Each row has a name. After each piece below comes the name of the row it's from, unless a question asks for something else. Each question is about the rows just above it. Places in a row count from 0.

K747: [ 80 100 181 103 158]
K962: [133 137 119  90 186]
K281: [131 181 129 142 122]
K876: [133 187 119  90 137]
K345: [103 181 159  80 100]
Put [181 103 158  80 100] back in order: which row is it?
K747
[186  90 133 119 137] is which row reordered?
K962

K219: [128 128 168 139 143 112 162 135 134 133 129 145 107 119 124 142 123 139
 126 150  99 139 131 148 116 115 134 113 109 107 135 111 139 133 120 119
 124 119 148 120 132 120 134 124 126 128 125 131 156 125]
K783: [140 143 150 130 108 129 141 138 129 137 124 135 123 134 127 129 128 121
 144 130 129 127 147 132 141 128 118 109 108 138 132 120 138 139 141 125
 123 103 122 131 135 137 137 125 116 122 130 133 126 119]
K750: [140 143 150 130 108 129 141 138 129 137 124 135 123 134 127 129 128 121
 144 130 129 127 147 132 141 128 118 109 108 138 132 120 138 139 141 125
 123 103 122 131 135 137 137 130 116 122 130 133 118 119]
K139: [119 109 120 134 129 135 156 119 168 107 131 119 125 139 135 128 124 125
 111 148 134 112 128 131 135 124 139 126 128 113 120 148 120 132  99 143
 124 139 133 115 123 116 139 133 162 107 126 142 150 145]
What is the next entry after [162 135 134 133 129 145]?
[107]
Which row holds these entries in another order? [145 150 142 126 107 162 133 139 116 123 115 133 139 124 143  99 132 120
 148 120 113 128 126 139 124 135 131 128 112 134 148 111 125 124 128 135
 139 125 119 131 107 168 119 156 135 129 134 120 109 119]
K139
find: [140 143 150 130 108 129 141 138 129 137 124 135 123 134 127 129 128 121
 144 130 129 127 147 132 141 128 118 109 108 138 132 120 138 139 141 125
 123 103 122 131 135 137 137 125 116 122 130 133 126 119]
K783

K909: [123 122 142 111 126 117 128 138 135 137 121 118 137 123 114 118 103 133
 112 145 121 124 114 120 109 136 118 103 135 135 135 138 134 130]
K734: [138 140 118 148 134 147 128 125 120 117 144 143 128 136 148 144 159 129
 153 109 138 138 151 142 153 130 149 163 118 125 123 125 120 132]
K357: [130 132  85 163 125 143 124  90 125 106 132 146  87 135 152 142 183 104
 151  87 139 126 147 139 164  90 135 175 114 102 104  88 113 114]
K442: [135 135 128 143 136 141 136 129 130 128 140 140 128 138 140 139 147 134
 143 125 138 134 141 140 143 130 138 148 131 131 128 129 129 133]
K26: [143 147 116 145 131 132 128 120 138 143 121 137 119 132 150 142 156 112
 130 130 141 141 137 130 151 114 134 141 139 122 141 112 147 128]
K205: [121 119 135 113 123 116 126 131 131 132 118 116 131 121 113 117 105 128
 112 138 120 121 112 118 109 129 115 105 131 130 130 132 130 125]
K197: [127 124 154 111 132 123 133 151 138 138 130 120 152 127 114 121  98 146
 119 150 123 129 119 125 108 152 126 105 135 145 139 154 134 137]
K194: [118 118 102 133 118 129 117 106 106 102 127 128 105 122 128 125 141 114
 135 141 143 138 130 134 125 148 140 138 107 109 104 106 104 114]
Count of [124] in K357:
1
Where does [135 135 128 143 136 141 136 129 130 128 139 140 128 138 140 139 147 134
 143 125 138 134 141 140 143 130 138 148 131 131 128 129 129 133] differ from K442, and what was there?
10, [140]
Where does [127 124 154 111 133 123 133 151 138 138 130 120 152 127 114 121  98 146
 119 150 123 129 119 125 108 152 126 105 135 145 139 154 134 137] differ from K197, and what was there?
4, [132]
The next entry after [125 138 134 141 140 143 130 138 148]:
[131]
One entry of K205 was changed: [121 119 135 113 123 116 126 131 131 132 118 116 131 121 113 117 105 128
 112 138 120 121 112 118 109 129 114 105 131 130 130 132 130 125]. Where, and from what?
26, [115]
Where does [138 140 118 148 134 147 128 125 120 117 144 143 128 136 148 144 159 128
 153 109 138 138 151 142 153 130 149 163 118 125 123 125 120 132] differ from K734, and what was there?
17, [129]

K887: [ 78 146 137 151  96 149 145 156 114 140 105 132 145 155 149 124 156 149
 140 131 149 107 101]
K99: [ 78 144 151 107  96 124 146 156 137 156 140 113 132 105 156 140 145 149
 155 145 124 101 131]
K250: [ 78 146 137 151  96 113 145 156 114 140 105 132 145 155 176 154 129  97
  98 132 145 129 149]
K591: [113 145  78 140 151 145 140 124 124 144 108 114 137 101 156 156 132 105
 146 131 149 155  96]
The next entry after [146 137 151  96 113 145]:
[156]
[ 78  96 101 105 107 114 124 131 132 137 140 140 145 145 146 149 149 149
 149 151 155 156 156] is which row reordered?
K887
Give the next entry after [131 149 107].
[101]
Which row holds these entries in another order? [149 140 149 149 105 149  96 156 132 137 145 101  78 114 145 140 151 146
 124 155 131 107 156]
K887
Count of [149] in K887:
4
The rest of the row after [151  96 149]:
[145 156 114 140 105 132 145 155 149 124 156 149 140 131 149 107 101]

K213: [116 135 118 123 134 145 133 130 154]
K580: [116 183 118 123 134 145 133 130 154]
K632: [116 135 118 123 134 145 133 130  70]
K948: [137 134 118 123 134 145 142 134 136]
Where does [116 183 118 123 134 145 132 130 154] differ from K580, and what was there?
6, [133]
Count of [123] in K948:
1
After [116 183 118], its row goes on with
[123 134 145 133 130 154]
Where does [137 134 118 123 133 145 142 134 136] differ from K948, and what was there?
4, [134]

K124: [128 128 128 128]
K872: [127 127 127 127]
K705: [154 123 141 111]
K847: [129 178 123 185]
K157: [ 84 126 121 100]
find: [127 127 127 127]
K872
Times [128] occurs in K124:
4
Go on from [129 178 123] to the end of its row.
[185]
Give the next entry after [129 178].
[123]
Times [127] occurs in K872:
4

K137: [113 147 169 158 110 127 115]
K260: [101 148 114 153 130 133 168]
K375: [142 109 139 132 143 106 103]
K668: [116 138 131 107 106 117  80]
K797: [134 123 136 147 166 118 158]
K39: [113 139 100 154 153 106 162]
K628: [167 102  93 179  93  77  89]
K857: [152 139 124 141 142 159 169]
K738: [128 148 141 137 118 114 162]
K873: [137  97 101 156 135 140 131]
K193: [129  97 101 156 135 139 160]
Changed K628: [167 101  93 179  93  77  89]. Place and old value:
1, [102]
[124 139 141 142 152 159 169] is which row reordered?
K857
Go on from [ 97 101 156 135 139] to the end of its row.
[160]

K211: [136 166 132 141 138 147 124]
K143: [136  77 132 150 147 102 118]
K983: [143 146 138 130 132 136 122]
K718: [103 182 132 150 147 173 109]
K470: [139 182 132 150 147 172 148]
Where does [143 147 138 130 132 136 122] differ from K983, and what was there?
1, [146]
One entry of K470 was changed: [139 182 132 150 148 172 148]. Where, and from what?
4, [147]
find: [139 182 132 150 147 172 148]
K470
After [182 132 150 147 172], its row goes on with
[148]

K768: [120 129 121 129 118 138 119 135 115 101 135 117 141 135 126 120 121 128
 134 100 131  91 143 128 127 128 132 136 129 126 140 121 123 128 130 126
 117 145 139 120 134 145 147 140 116 137 135  95 115 147 140 131 141 130
 131 136 119 131 139 127 127]
K814: [127 116 130 148 126  98 146 161 143  88 127 133 139 123 106 130  71 128
 123 128 137 109 131 162 160 118 132 129  90 102 138 146 166 103 113 106
 145  97 116 125 117 140 110 134 137 140 145  90 109 127 119 122 106 131
 121 119 157 142 146 130 109]
K787: [130 118 112 148 100 158 119  77 132 102 119 119 147 121 146 124 140 121
 138 120 130 127 149 115 142 127  95 115 137 140 143 125 121 140 170 115
 109 126 102 113 152 135  87 139 127 130 144 162 120 133 121 160 100 160
 126 100 139 159  90 144 163]
K974: [134 115 130 132 121 124 130 123 120 122 126 137 134 140 116 124 144 136
 133 135 120 126 147 113 120 121 115 116 115 114 135 130 129 118 126 127
 126 141 123 124 110 133 116 130 136 130 130 126 135 138 112 129 119 139
 131 123 123 135 127 136 128]
K764: [129 103 130 120 140 106 138 156 120 134 131 138 110 151 109 116 148 133
 113 136 118 129 136 119 107 119 134 117  99 100 118 122 136 105 125 108
 147 132 141 122  80 134 141 119 145 136 146  99 131 130 113 101 131 123
 129 144 110 122 150 132 113]
K801: [123 140 127 148 115 149 119 104 134 111 117 118 161 121 144 145 121 113
 133 119 124 122 141 118 134 130 110 130 142 151 137 139 118 139 156 119
 107 141 100 131 170 126 102 136 120 113 147 159 137 124 126 154 120 147
 131 112 128 147  96 124 145]
K184: [110 138 124 153 130 152 119 108 142 113 117 105 148 120 159 145 107 115
 126 102 126 119 126 128 127 129 126 133 144 162 128 131 118 140 151 122
 115 124 106 128 177 127 112 130 123 113 140 151 130 106 135 142 127 134
 128 124 122 141 105 121 148]
K547: [113 117 140 145 113 157 121 148  97  88 117  95 147 140 117  82 107 132
 132  92 135 105 158 123 128 147 129 140 142 109 152 110 111 113 125 145
 127 148 154 114 141 138 131 133 105 162 135 109 106 169 124 122 107 127
 113 123 119 149 117 144 115]
K828: [129 103 130 120 140 106 138 147 120 134 131 138 110 151 109 116 148 148
 127 136 118 129 136 119 107 119 134 113  99 100 118 122 136 105 104 135
 147 132 141 122  80 134 141 119 145 136 111  99 131 130 113 101 131 123
 129 144 110 122 150 132 113]
K275: [121 135 123 124 125 130 126 120 137 124 133 128 139 129 133 138 125 127
 126 121 134 115 133 134 122 125 124 125 125 136 137 121 129 124 135 120
 124 141 123 126 130 136 132 126 130 119 131 120 123 127 135 123 125 121
 142 128 137 118 139 133 125]
K714: [113 132 146 113 167 109 129 174 124 144 137 136 105 128 117 142 140 145
 131 127 112 144 108 117 116 131 155 126 109 113 101 127 140 122  91 142
 152 130 156 134  91 110 163 100 133 130 111 100 142 110 137  96 156 100
 126 164 107 113 129 115  96]
K755: [119 130 109 135 133 120 140 131 138 121 125 124 129 128 141 129 128 141
 130 132 133 128 134 141 127 134 117  99 134 135 119 139 125 115 114 134
 129 133 136 127 130 120 118 129 124 119 132 128 116 134 115 115 116 127
 124 126 125 108 118 131 120]
find: [129 103 130 120 140 106 138 147 120 134 131 138 110 151 109 116 148 148
 127 136 118 129 136 119 107 119 134 113  99 100 118 122 136 105 104 135
 147 132 141 122  80 134 141 119 145 136 111  99 131 130 113 101 131 123
 129 144 110 122 150 132 113]
K828
Go on from [122 106] to the end of its row.
[131 121 119 157 142 146 130 109]
find: [129 103 130 120 140 106 138 156 120 134 131 138 110 151 109 116 148 133
 113 136 118 129 136 119 107 119 134 117  99 100 118 122 136 105 125 108
 147 132 141 122  80 134 141 119 145 136 146  99 131 130 113 101 131 123
 129 144 110 122 150 132 113]
K764
What is the next entry after [113 133]?
[119]
The next entry after [127 128 132 136 129 126 140 121 123 128 130]:
[126]

K900: [126 170 103 126 171 169 170]
K624: [168 112 150 190 155 161 127]
K208: [126 103 155  86 160 170 171]
Put [ 86 103 126 155 160 170 171] back in order: which row is it?
K208
After [171 169], its row goes on with
[170]
Go on from [190 155 161] to the end of its row.
[127]
How many times does K900 hold [170]?
2
Changed K624: [168 111 150 190 155 161 127]. Place and old value:
1, [112]

K964: [ 83 168 168 100  95  92 103  96 154 170 158 165]
K232: [ 88 102  92 100  92  80  91  97  96  98 140 100]
K35: [ 93 160 166  94 163 158 154 162 171 164 169 159]
K476: [169  97 101 166  93 100  93  92  97  87  93  97]
K391: [149 172 168 124 171 170 166 169 166 167 152 168]
K654: [100  80  91  97 102  96  92  92  88  98 141 100]
K969: [169  86  98 172  93  80  91  92 106  96  94  84]
Go on from [100  92  80  91  97] to the end of its row.
[ 96  98 140 100]
Go on from [93 80 91] to the end of its row.
[ 92 106  96  94  84]
Changed K964: [ 83 168 168 101  95  92 103  96 154 170 158 165]. Place and old value:
3, [100]
Go on from [88 98] to the end of its row.
[141 100]
Put [140 100  88 102  92 100  92  80  91  97  96  98] back in order: which row is it?
K232

K210: [107 164 107 118 115  91 134 118 117 117]
K332: [167 153 107 118 115  92 131 177 172 172]
K886: [134 145 136 124 140 126 131 141 139 149]
K717: [107 164 107 118 115  91 131 141 139 140]
Go on from [107 118 115  91 131] to the end of its row.
[141 139 140]
Times [115] occurs in K332:
1
After [136 124], its row goes on with
[140 126 131 141 139 149]
Changed K886: [134 144 136 124 140 126 131 141 139 149]. Place and old value:
1, [145]

K586: [ 84 168 111 149 119 138 139 103]
K832: [ 84 103 103 111  84  84  83 137]
K757: [168 139 103 111  84 150 138 119]
Put [ 84  84  83 137  84 103 103 111] back in order: which row is it?
K832
Put [119 168 139 103 111  84 150 138] back in order: which row is it?
K757
Times [84] occurs in K832:
3
Give the next entry after [84 84].
[83]
What is the next entry after [103 111  84  84  83]?
[137]
The next entry after [ 84 168 111 149 119 138]:
[139]

K440: [178 171 158  64 179 189  96 120]
K573: [130 114 170  90 171 114 170 171]
K971: [152 188 134 139 151 103  72  92]
K794: [178 163 158  64 167 101 175 185]
K480: [170 114 170 170 130  90  90 170]
K59: [ 87 101 147 113  86  88 141  78]
Count of [170] in K480:
4
[130  90  90 170 170 114 170 170] is which row reordered?
K480
The rest of the row after [147 113  86  88 141]:
[78]
Give the next entry after [171 114 170].
[171]
Give the next entry after [171 114].
[170]
Count of [88] in K59:
1
[ 90 114 114 130 170 170 171 171] is which row reordered?
K573

K940: [135 148 146 146 123  96 117 132 137  99 157 175 126 118 152 150 151 102
 157 125 107  81 118  96 161 130  82 108 156 101 117 115 104  94 164 106
 106 153 114  77 170 129 136 127 122 118 161  99 121 131 150 149  98 110]
K655: [150 106 170 123 107  77  81 102  99 106 118 115 122 110 108 161 130 101
  98 117 146  96 150 136 148 132 164  82 157  94 151  96 127 153 175 118
 130 121 125  76 170 129 136 152 129 156 104 135 117  99 114 157 149 146]
K895: [129 154 146 134 124  95 110 132 137  98 157 171 122 122 152 152 147  92
 156 128 103  75 122 105 164 123  85 111 162 101 109 106 115 100 162 108
 104 154 117  86 166 129 133 135 125 110 160 101 116 136 146 158 106 114]
Which row holds these entries in another order? [110  98 149 150 131 121  99 161 118 122 127 136 129 170  77 114 153 106
 106 164  94 104 115 117 101 156 108  82 130 161  96 118  81 107 125 157
 102 151 150 152 118 126 175 157  99 137 132 117  96 123 146 146 148 135]
K940
The rest of the row after [ 77 170 129 136]:
[127 122 118 161  99 121 131 150 149  98 110]

K522: [ 97  82  87 162 173  94  88  82  77  80  80]
K204: [190  87 105  73 121  78 134  86  78  98 117]
K802: [ 92  82  88  73 121  78 134  84  89 112  73]
K351: [ 88 112 105 134  84  88  88 105  88 187  78]
Which row holds these entries in another order? [ 73  73  78  82  84  88  89  92 112 121 134]
K802
After [82 87], its row goes on with
[162 173  94  88  82  77  80  80]
Give the next entry after [94 88].
[82]
Times [88] occurs in K351:
4
Count of [73] in K802:
2
One entry of K351 was changed: [ 88 112 105 134  84  88  88 106  88 187  78]. Where, and from what?
7, [105]

K958: [125 169 129 122  86 117 138 124 171]
K920: [125 169 159 123 143 117 138 124 171]
K933: [127 102  86 129 122 136 127 123  89]
Where does [124 169 129 122  86 117 138 124 171] differ from K958, and what was there?
0, [125]
Changed K920: [125 169 159 123 143 117 138 124 170]. Place and old value:
8, [171]
What is the next entry after [127 102  86 129 122]?
[136]
Changed K958: [126 169 129 122  86 117 138 124 171]. Place and old value:
0, [125]
Which row holds these entries in another order? [171 124 138 117  86 122 129 169 125]
K958
How many times does K920 hold [123]?
1
The next entry after [ 86 129 122]:
[136]

